X =
[[ .15 -.29  .22  .05  .14  .44  .41  .02  .18 -.30  .49  .25 -.26 -.43
  -.37]
 [ .18 -.31  .22  .08  .27  .50  .48  .03  .11 -.21  .54  .30 -.21 -.36
  -.26]
 [ .11 -.24  .16  .05  .22  .52  .44  .01  .11 -.31  .41  .40 -.21 -.40
  -.30]
 [ .34 -.01 -.66  .26  .33  .07  .01  .20 -.41 -.42 -.49  .16  .02 -.18
   .38]
 [ .13 -.32  .29  .09  .14  .45  .40 -.01  .22 -.36  .57  .31 -.20 -.41
  -.33]]
X[0, 0] = .15
X[:, -11] = [.14, .27, .22, .33, .14]
X[0, -11] = .14
X[3, 0] = .34
X[:, -10] = [.44, .50, .52, .07, .45]
X[-5, -8] = .02
X[:, 9] = [-.30, -.21, -.31, -.42, -.36]
X[:, 8] = [.18, .11, .11, -.41, .22]
X[-5, -2] = -.43
X[:, -8] = [.02, .03, .01, .20, -.01]
X[-4, 4] = .27
X[:, 10] = [.49, .54, .41, -.49, .57]
X[-1, 10] = .57
X[:, -13] = [.22, .22, .16, -.66, .29]
X[3] = [.34, -.01, -.66, .26, .33, .07, .01, .20, -.41, -.42, -.49, .16, .02, -.18, .38]
X[-1, -2] = -.41
X[4, 6] = .40
X[2] = [.11, -.24, .16, .05, .22, .52, .44, .01, .11, -.31, .41, .40, -.21, -.40, -.30]
X[-3, -1] = -.30
X[3, -7] = -.41
X[:, -2] = [-.43, -.36, -.40, -.18, -.41]
X[1, -9] = .48
X[3, -3] = .02
X[0] = [.15, -.29, .22, .05, .14, .44, .41, .02, .18, -.30, .49, .25, -.26, -.43, -.37]
X[-3, -12] = .05
X[2, -8] = .01
X[-4, -15] = .18
X[2, 2] = .16
X[2, 10] = .41
X[3, -11] = .33
X[-4, 10] = .54
X[:, 6] = [.41, .48, .44, .01, .40]

data =
4047,3594,2797,4655,4017,6312
3316,7382,4009,3615,4413,8813
9500,3665,6835,6849,6822,2696
5445,2760,8085,9052,8684,3277
5094,8259,5683,3138,7855,6297
2925,7516,3826,3302,9450,3958
8969,7830,8843,5142,5657,6913
8913,7861,8887,5123,5597,6815
3172,6867,5160,7708,7102,9282
2905,7378,3771,3429,9498,3910
5517,2759,8134,9063,8652,3212
9039,8802,8748,3085,3299,8798
3110,7118,4857,3213,7880,7734
data[-13,-6] => 4047
data[-5,2] => 5160
data[-4,5] => 3910
data[-8,2] => 3826
data[8,5] => 9282
data[12,-6] => 3110
data[:, -1] => [6312, 8813, 2696, 3277, 6297, 3958, 6913, 6815, 9282, 3910, 3212, 8798, 7734]
data[-5,4] => 7102
data[-6,-4] => 8887
data[-13,2] => 2797
data[-8,4] => 9450
data[-4] => [2905, 7378, 3771, 3429, 9498, 3910]
data[-10,-1] => 3277
data[12] => [3110, 7118, 4857, 3213, 7880, 7734]
data[4,-5] => 8259
data[7,-5] => 7861
data[:, 0] => [4047, 3316, 9500, 5445, 5094, 2925, 8969, 8913, 3172, 2905, 5517, 9039, 3110]
data[-12,1] => 7382
data[0] => [4047, 3594, 2797, 4655, 4017, 6312]
data[-5,-3] => 7708
data[-1,-4] => 4857
data[2,0] => 9500
data[-10,3] => 9052
data[-2,5] => 8798
data[11,3] => 3085
data[-11] => [9500, 3665, 6835, 6849, 6822, 2696]
data[-5,0] => 3172
data[4,-1] => 6297
data[-2,-2] => 3299
data[-6,-3] => 5123
data[:, 3] => [4655, 3615, 6849, 9052, 3138, 3302, 5142, 5123, 7708, 3429, 9063, 3085, 3213]
data[-4,4] => 9498
data[-13,-2] => 4017
data[-1,5] => 7734
data[:, -5] => [3594, 7382, 3665, 2760, 8259, 7516, 7830, 7861, 6867, 7378, 2759, 8802, 7118]
data[-6] => [8913, 7861, 8887, 5123, 5597, 6815]

M = [-.03, -.01, .62, -.55, -.07, -.21, -.20, -.03, .16]
M[-9] = -.03
M[-7] = .62
M[4] = -.07
M[-4] = -.21
M[-8] = -.01

x =
.06	-.02	.06	.03	-.18	.04	.20	-.23	.07	-.17	-.22
-.07	.57	.27	.18	.33	-.34	.51	.19	-.47	.01	-.30
.00	.58	.17	.23	.36	-.47	.53	.27	-.39	.00	-.36
-.06	-.29	.30	.06	-.13	.01	.00	-.33	-.10	.09	-.19
-.10	.58	.28	.16	.32	-.24	.49	.15	-.49	.01	-.25
-.10	.62	-.07	.07	.54	-.06	.29	.37	-.22	-.19	-.23
-.18	-.24	.12	-.18	-.68	-.15	.38	.31	.06	-.56	.30
.07	-.08	.01	.08	.13	.10	.06	.43	-.36	.03	.04
-.02	.63	-.11	.15	.53	-.31	.36	.44	-.16	-.17	-.35
-.02	-.23	-.03	.41	-.10	.24	.20	-.21	-.16	-.27	.12
.16	-.41	-.21	.37	-.05	.07	.29	-.04	-.01	-.05	.08
.06	.21	-.06	.12	-.02	.05	-.08	.09	-.19	-.40	-.08
-.24	-.08	.16	.20	-.37	.23	.19	-.17	-.19	-.57	.22
.07	.12	-.05	.13	.09	.08	-.06	.34	-.34	-.21	.01
-.25	-.08	.17	.20	-.37	.21	.19	-.16	-.20	-.58	.23
-.14	.61	-.02	.05	.51	.01	.28	.31	-.27	-.17	-.18
Indices start at 0.
row 0 col 0 -> .06
row 3 col 7 -> -.33
row 0 col 10 -> -.22
row 7 col 2 -> .01
row 8 col 5 -> -.31
row 4 col 1 -> .58
row 13 col 8 -> -.34
row 1 col 5 -> -.34
row 3 col 3 -> .06
row 11 col 0 -> .06
row 8 col 4 -> .53
row 11 col 7 -> .09
row 0 col 3 -> .03
row 9 col 8 -> -.16
row 1 col 0 -> -.07
row 3 col 5 -> .01
row 7 col 3 -> .08
row 8 col 0 -> -.02
row 5 col 7 -> .37
row 9 col 3 -> .41
row 12 col 3 -> .20
row 7 col 6 -> .06
row 1 col 9 -> .01
row 12 col 6 -> .19
row 14 col 5 -> .21
row 10 col 5 -> .07
row 11 col 6 -> -.08
row 13 col 3 -> .13
row 2 col 4 -> .36
row 5 col 6 -> .29
row 14 col 9 -> -.58
row 1 col 6 -> .51
row 8 col 3 -> .15
row 6 col 7 -> .31
row 4 col 2 -> .28
row 6 col 3 -> -.18
